These are the activations of a small neural network, seen along a few directions. Each row is one input.
Each table varies a few parts of the input and shows all the possible inputs, shuffled.
Descriptions start from the smaller parts, as in this example, which fits no table here: values(2) and (point or line(9) or (line(6) and ring(8))).
Shared parts are said once, and a part with two or three values counts as separate values.
(in the rows, 128 means zero)

Other details of the inputs shift rows strongly along two fixed directions, in all tables alike. That doesn't count.

Table:
row 1: [ 53 108 186 169 179 129  94 149 156 127 138 113 114 173 155]
row 2: [133 149 136 137 147 152 148 134 114 120  99 137  87 100 214]
row 3: [121 148 130 148 121 161 168 132 135 132  94 147  71  61 169]
row 4: [115 141 114 112  68 147 116  95 141 116 178  81 178 149  86]
row 5: [ 85  87 201 192 142 122  74 121 163 131 145 115 127 139 126]
row 6: [ 99 161 102  90  90 147 121 127 134 102 173  77 161 176 108]
row 7: [ 82 110 192 192 118 144  89 113 163 118 152  93 119 128 144]
row 8: [159 127 137 158 145 131 136 114 129 126 104 141  92  93 210]
row 9: [223 126  75  90 148  75 137 113  85 137 120 157 147 148 127]
row 10: [150 100 150 154 136 121 119 125 127 138  82 171 119  60 153]
row 11: [ 64 109 186 183 114 140  93 127 173 120 138 104 136 112 131]
row 12: [189 149  65  78 124 105 171 130  88 145 106 166 126 114  86]
row 13: [123 128 135 137 124 177 171 139 138 138  90 155  83  54 157]
row 14: [197 149  75  68 150  96 148 133  71 132 113 153 141 154 133]
row 15: [ 97 118 114 100 121 133 135 137 142 142 161 116 159 172  37]
row 16: [ 34 131 170 180 128 161 130 140 177 127 143 100  92 126 124]
row 17: [132 141 138 140 160 141 144 142 111 122  93 143  87 103 207]
row 18: [102 130 113  93 127 113 103 140 130 118 159 105 169 191  82]
row 19: [150 112 148 156 131 121 123 127 128 132  83 165 118  56 156]
row 20: [ 48 123 175 164 149 133  93 161 166 111 132 107 121 142 144]
row 21: [188 137  68  76 130 105 167 128  87 151 106 172 128 118  83]
row 22: [219 139  67  87 128  98 148 102  85 130 128 140 141 142 141]
row 23: [188 116  75  66 132 122 169 134  92 156 103 179 140 112  71]
row 24: [135 136 126 121  79 136 106  90 131 117 186  78 166 169  93]
row 25: [131 123 116 119 131  95 105 113 134 124 177  94 165 207 101]
row 26: [129 144 129 133 135 144 139 151 120 112  85 144  95  75 193]
row 27: [ 94 130 107  97 102 156 147 128 142 133 169 100 153 164  52]
row 28: [227 127  92  94 114  89 127 105  79 136 119 155 153 119 104]
row 29: [147 124 141 154 112 143 135 118 127 125  90 149 112  49 170]
row 30: [136 123 133 123  97 110  95 105 127 122 176  92 171 177  79]
row 31: [134 136 144 140 167 126 137 151 111 125  86 152  91 107 202]
row 32: [130 139 135 133 143 129 132 160 121 114  78 153  99  79 188]
row 33: [ 94 146 106 107 106 126 138 130 138 131 166 100 146 176  57]
row 34: [ 77  85 188 192 177 109  82 129 172 133 145 117 119 166 151]
row 35: [ 95 125 113  97 108 142 140 136 142 136 163 108 157 168  45]
Each input here is: line(5) and (values(2) or ring(5)).
The inputs of row 1 and row 2 match in every part but the line(5) part. If row 34 is changed in the same way as row 1 into row 2, which row does it become?
> row 8
Which other rows agree with row 31 in the line(5) part? List them by row number.
> row 11, row 25, row 30, row 32, row 33, row 35
Which other rows does row 12 become when the values(2) part takes its other values? List them by row number.
> row 15
Which other rows does row 19 become when the ring(5) part takes its other values? List them by row number.
> row 9, row 14, row 20, row 28

Table:
row 36: [ 14 140 176 161 124 146  95 147 179 105 191  51 139 209 114]
row 37: [ 31 111 180 159 135 142  80 123 180 121 192  70 153 211 110]
row 38: [203 120 114 122 135  89 121 116  98 134  88 173 133  87 156]
row 39: [ 71 134 175 192 136 156 117 127 159 114 118 111  82  98 198]
row 40: [118 156  81  71  79 148 141 123 120 122 164 104 161 154  51]
row 41: [154 157  86  88 114 154 178 152 107 126  84 161 107  61 140]
row 42: [164 145  92 103 150 120 180 149 104 146  81 175 100  89 130]
row 43: [144 115  92  95 115 108 141 116 124 147 162 125 157 172  36]
row 44: [ 12 121 169 165 132 139 101 136 184 133 186  80 133 197  59]
row 45: [173 161  86 104 123 133 170 129  95 119  95 144 108  90 185]
row 46: [131 143  85  72 136 108 129 140 108 117 158 103 170 205  95]
row 47: [136 149  86  81 114 106 116 115 110 120 169 104 163 198  90]
row 48: [141 159  93  87  99 117 122 116 104 116 172  91 158 192  86]
row 49: [169 134 102  93 107 162 171 130 103 139  87 166 116  58 133]
row 50: [ 99 110 191 196 146 138 108 136 162 124 118 124  86 101 176]
row 51: [190 141 101 111 122 141 160 106  95 130 101 150 116  86 178]
row 52: [ 64 127 173 175 165 137 118 158 161 119 106 128  87 116 199]
row 53: [201 121 103 115 142 103 138 122 105 136  94 170 112  97 161]
row 54: [164 115 107  98 124  87  94 114 107 126 160 119 192 184  76]
row 55: [159 116  96  89 130 100 110 120 114 128 168 112 173 199  78]
row 56: [102 111 187 204 132 133 100 115 162 121 115 124 111  81 180]
row 57: [ 93 111 178 200 138 148 115 122 169 123 125 117  89  91 185]
row 58: [150 143 103  84 103 127 128 109 107 125 174  94 170 191  87]
row 59: [192 119 110 101 160 120 142 131  87 136  89 169 122 108 169]
row 60: [ 86  88 188 196 148 121 111 136 159 145 101 154 104  84 126]
row 61: [135 126  96  86 119 126 147 117 117 149 161 123 163 176  47]
row 62: [105 108 199 200 138 122  92 129 154 124 110 127 106  89 171]
row 63: [ 74 103 179 179 122 169 129 143 176 130 106 134  90  65 139]
row 64: [184 134 100 103 157 110 139 138  84 127  86 166 110 108 168]
row 65: [181 122 111 112  98 131 148 124 106 137  80 171 131  45 118]
Describe the family of inputs behind these rows.
> line(5) and (values(2) or line(4))
The inputs of row 43 and row 60 match in every part but the line(5) part. If row 50 is changed in the same way as row 43 into row 60, which row does it become?
> row 62
Which other rows does row 37 become when the line(4) part takes its other values? List them by row number.
> row 51, row 58, row 59
Which other rows agree with row 52 in the line(5) part? List them by row number.
> row 36, row 41, row 42, row 45, row 46
Which other rows agree with row 47 in the line(5) part? List them by row number.
> row 39, row 40, row 44, row 48, row 64
Which other rows does row 54 become when the line(4) part takes its other values? List them by row number.
> row 38, row 56, row 62
